data =
[[133 137 140 133 133 141 137 133 132 135 131 134 142 152 133]
 [142 152 134 138 135 132 138 134 135 132 134 139 137 152 133]
 [136 136 130 142 144 133 133 139 132 131 133 134 141 152 142]
 [131 138 132 130 135 132 135 137 132 132 137 158 132 152 141]
 [131 135 137 133 135 138 134 133 131 136 139 134 137 152 131]]
Indices start at 1.
(1, 1) => 133
(3, 13) => 141
(1, 8) => 133
(1, 10) => 135
(5, 4) => 133
(3, 4) => 142
(5, 6) => 138
(2, 2) => 152
(1, 9) => 132
(4, 5) => 135
(2, 11) => 134
(1, 6) => 141
(3, 6) => 133
(2, 1) => 142
(2, 4) => 138
(4, 6) => 132
(4, 10) => 132
(5, 1) => 131
(5, 11) => 139
(1, 5) => 133
(3, 11) => 133
(1, 7) => 137
(4, 4) => 130
(2, 13) => 137

X =
122,103,125,133,117,123
126,101,122,133,135,131
127,109,132,130,123,132
129,131,128,131,127,136
123,102,126,121,134,135
131,117,136,125,135,119
119,133,128,122,130,139
137,141,124,124,125,133
119,140,117,128,126,120
120,122,134,126,126,132
136,128,127,131,141,120
137,119,128,130,138,122
Rows and columns are counted from 1.
(1, 1): 122
(9, 6): 120
(4, 3): 128
(1, 2): 103
(4, 4): 131
(5, 4): 121
(9, 3): 117
(2, 5): 135
(6, 4): 125
(5, 5): 134
(9, 5): 126
(2, 6): 131
(8, 5): 125
(8, 4): 124
(11, 4): 131
(3, 3): 132
(3, 1): 127
(5, 2): 102
(1, 6): 123
(8, 3): 124
(2, 3): 122
(7, 3): 128

x =
[[114 120 123 109 120 148 111 137]
 [148 142 137 115 110 125 127 128]
 [125 122 108 115 125 132 136 132]
 [129 126 134 117 121 125 117 123]
 [129 112 140 133 122 127 149 155]
 [121 135 136 124 132 138 120 152]
 [139 138 146 145 138 141 147 126]
 [133 133 147 140 128 125 101 126]
 [122 119 109 119 132 137 129 116]
 [124 113 116 134 134 118 133 134]]
Indices start at 1.
row 1 col 1 => 114
row 1 col 4 => 109
row 9 col 3 => 109
row 3 col 3 => 108
row 1 col 7 => 111
row 10 col 7 => 133
row 10 col 2 => 113
row 10 col 4 => 134
row 6 col 6 => 138
row 2 col 6 => 125
row 8 col 5 => 128
row 6 col 7 => 120
row 7 col 8 => 126
row 7 col 4 => 145
row 3 col 1 => 125
row 2 col 2 => 142
row 6 col 4 => 124
row 6 col 1 => 121
row 2 col 1 => 148
row 1 col 5 => 120
row 2 col 4 => 115
row 6 col 5 => 132
row 5 col 4 => 133
row 6 col 8 => 152
row 9 col 4 => 119

grid =
[[112 127 130 141 116 117 136 124 138 132 130 133 114 109 120]
 [113 129 132 132 111 114 131 118 146 130 125 142 117 115 124]
 [118 135 142 140 116 134 138 152 132 127 124 133 144 132 118]
 [135 115 129 116 124 135 121 111 120 133 126 110 136 125 144]
 [117 136 143 140 112 135 138 154 131 126 125 137 147 132 118]
 [138 116 128 115 122 132 120 111 119 132 130 109 134 125 147]
 [136 117 128 115 122 136 118 110 117 133 130 112 136 123 146]
 [118 136 135 139 117 136 142 152 136 122 122 138 142 140 129]
 [117 139 136 135 116 140 142 153 134 123 122 136 144 143 128]
 [118 139 135 137 116 139 145 153 135 122 123 134 146 140 128]
 [136 117 128 116 123 132 124 112 119 131 130 110 133 123 145]
 [118 138 134 137 117 135 144 151 134 122 123 136 144 140 131]
 [114 130 131 130 113 114 131 118 144 130 125 145 119 113 126]
 [144 121 126 112 116 126 122 105 125 139 134 119 142 125 143]]
Rows and columns are counted from 1.
(1, 1) = 112
(9, 5) = 116
(14, 12) = 119
(12, 7) = 144
(13, 8) = 118
(7, 8) = 110
(9, 13) = 144
(1, 9) = 138
(4, 5) = 124
(14, 6) = 126
(4, 1) = 135
(2, 15) = 124
(1, 4) = 141
(3, 15) = 118
(5, 14) = 132
(14, 11) = 134
(5, 8) = 154
(10, 3) = 135
(13, 11) = 125
(3, 5) = 116
(7, 7) = 118
(14, 4) = 112
(10, 4) = 137
(3, 9) = 132
(12, 3) = 134
(1, 6) = 117
(8, 13) = 142
(14, 8) = 105
(13, 6) = 114
(5, 1) = 117
(10, 8) = 153
(14, 2) = 121
(12, 1) = 118
(11, 12) = 110
(11, 1) = 136
(3, 11) = 124
(10, 11) = 123

A =
[[124 133 131 127 121 132 132 136 134 130 125 132 131 120 124 121]
 [122 130 128 127 123 137 132 137 125 131 134 133 127 131 115 122]
 [124 130 128 127 123 134 125 138 129 131 120 132 131 131 122 121]
 [124 126 128 122 128 136 132 131 130 125 125 132 126 131 122 128]
 [124 130 128 127 123 137 132 134 129 131 125 128 129 131 122 121]
 [124 130 128 127 121 139 135 136 129 131 125 132 130 133 117 120]
 [124 130 128 121 123 154 132 123 129 131 112 132 130 125 124 121]
 [124 130 128 128 128 137 132 136 137 131 126 129 125 131 128 121]
 [126 134 128 127 123 138 132 136 129 134 127 140 121 131 122 117]
 [124 130 125 127 123 142 132 142 122 131 125 144 130 131 121 113]
 [124 130 125 127 123 152 133 134 136 131 125 135 130 131 133 115]
 [124 127 130 127 123 137 131 136 127 131 125 132 132 140 119 124]]
Indices start at 1.
(1, 1) => 124
(7, 5) => 123
(7, 9) => 129
(4, 1) => 124
(1, 15) => 124
(2, 8) => 137
(8, 16) => 121
(11, 9) => 136
(1, 14) => 120
(8, 10) => 131
(8, 11) => 126
(2, 16) => 122
(5, 3) => 128
(1, 7) => 132
(1, 16) => 121
(10, 10) => 131
(2, 13) => 127
(4, 7) => 132
(12, 16) => 124
(1, 13) => 131
(7, 12) => 132
(10, 5) => 123
(6, 16) => 120
(11, 7) => 133
(8, 13) => 125
(9, 16) => 117
(2, 3) => 128
(3, 1) => 124
(4, 8) => 131
(9, 8) => 136
(12, 3) => 130
(11, 14) => 131
(5, 6) => 137
(3, 11) => 120
(1, 8) => 136

W =
[[131 119 123 125 121 135 126 125 127 129]
 [119 133 131 126 125 132 133 131 124 127]
 [130 120 123 122 121 136 127 125 127 129]
 [133 120 141 138 137 123 128 133 126 131]
 [140 125 116 128 126 133 127 120 118 127]
 [124 121 138 125 142 128 127 132 126 134]
 [135 136 128 137 127 128 115 134 137 116]
 [139 134 118 125 133 128 129 121 114 126]
 [143 132 113 124 132 129 128 118 111 126]
 [106 130 132 127 133 129 130 126 124 128]
 [128 133 131 129 119 131 134 132 125 127]
 [133 120 141 143 137 123 128 133 126 131]
 [130 134 126 138 125 125 135 128 137 134]
 [117 126 132 144 139 130 128 130 127 132]
 [132 138 126 136 127 128 114 134 142 116]
 [133 116 119 124 115 140 124 123 123 129]]
Rows and columns are counted from 1.
(1, 1) = 131
(15, 7) = 114
(11, 6) = 131
(11, 3) = 131
(12, 2) = 120
(11, 9) = 125
(11, 10) = 127
(8, 6) = 128
(14, 1) = 117
(14, 3) = 132
(12, 9) = 126
(7, 5) = 127
(16, 3) = 119
(6, 9) = 126
(13, 10) = 134
(10, 7) = 130
(3, 9) = 127
(9, 1) = 143
(5, 10) = 127
(2, 10) = 127
(9, 10) = 126
(9, 7) = 128
(16, 9) = 123
(9, 8) = 118
(1, 4) = 125
(13, 5) = 125
(3, 10) = 129
(15, 3) = 126
(1, 5) = 121
(16, 6) = 140
(3, 3) = 123
(5, 1) = 140
(13, 6) = 125
